Each row below is a small network's average activation on inputs in which a field has the value named, seen along a few directions.
Values that are neighbours, or in one group, have similar rows; names and order tell nothing.
In the rows, 500 means zero.
Strong random noise was added to every row along 2 fixed directions; ignore it. To show where, here is one row again and again, with new noise each time:
[457 403 358 451 512 540 534 459 400 549 469 480 631 686 490]
[390 609 458 367 551 655 496 531 420 433 535 542 712 470 590]
[392 641 553 413 446 475 521 574 559 225 584 463 597 410 520]
[393 667 625 447 369 343 539 606 662  70 621 405 514 364 471]


Field Vake:
e13: [458 428 414 485 439 417 498 466 499 397 538 437 565 613 430]
e22: [488 770 810 511 597 614 516 595 656 317 583 500 399 101 681]
e10: [397 521 451 464 513 601 376 476 368 436 570 590 595 423 423]
e20: [566 492 521 521 652 636 491 466 520 713 442 547 440 387 616]
e7: [529 336 369 530 493 446 428 471 401 662 541 570 450 597 341]
e11: [423 516 610 550 364 332 384 539 507 197 664 466 373 402 281]
e8: [443 463 497 520 414 379 443 486 541 339 618 483 525 581 447]
e4: [616 384 656 658 413 149 510 531 665 350 540 395 163 420 272]
e19: [459 644 538 405 457 605 573 518 509 494 386 541 663 455 636]
e2: [578 257 369 664 342 251 664 447 584 582 405 360 422 873 407]
e16: [445 515 429 376 477 548 392 480 408 461 507 551 593 445 447]
e14: [539 539 553 519 432 529 624 512 531 514 386 448 527 596 583]
e3: [591 485 615 628 557 391 477 507 647 543 530 434 290 437 487]
e12: [526 667 636 485 491 594 573 530 587 458 509 493 497 362 684]
e17: [575 479 647 590 430 357 573 514 721 429 465 454 305 470 469]
e21: [440 619 531 390 477 486 494 573 484 354 517 467 608 520 579]
e15: [505 544 478 516 567 519 380 539 384 545 533 581 421 338 387]
e18: [639 295 521 683 378  87 459 512 608 403 485 398 151 526 216]
e6: [551 602 615 520 408 501 644 524 623 421 506 433 469 476 583]
e1: [669 342 548 635 373 255 621 467 657 497 430 324 228 654 467]
e9: [410 461 342 494 497 483 546 466 473 497 452 473 625 667 483]
e5: [616 330 468 632 511 305 480 452 618 663 478 488 274 527 372]
Vake is arranged as a ring.
Question: Going along Vake from e3 by way of its neighbour e20, in what order are e22, e7, e2, e17, e21, e9, e5 met?
Answer: e22, e17, e2, e21, e9, e7, e5
Question: Name the neighbours of e12, in listed order.
Answer: e6, e1
Question: Name the neighbours of e8, in listed order.
Answer: e13, e16
Question: Name the neighbours of e18, in listed order.
Answer: e4, e15
Question: What is the length, in steps, of the shortest route from e19 to e10?
Answer: 7
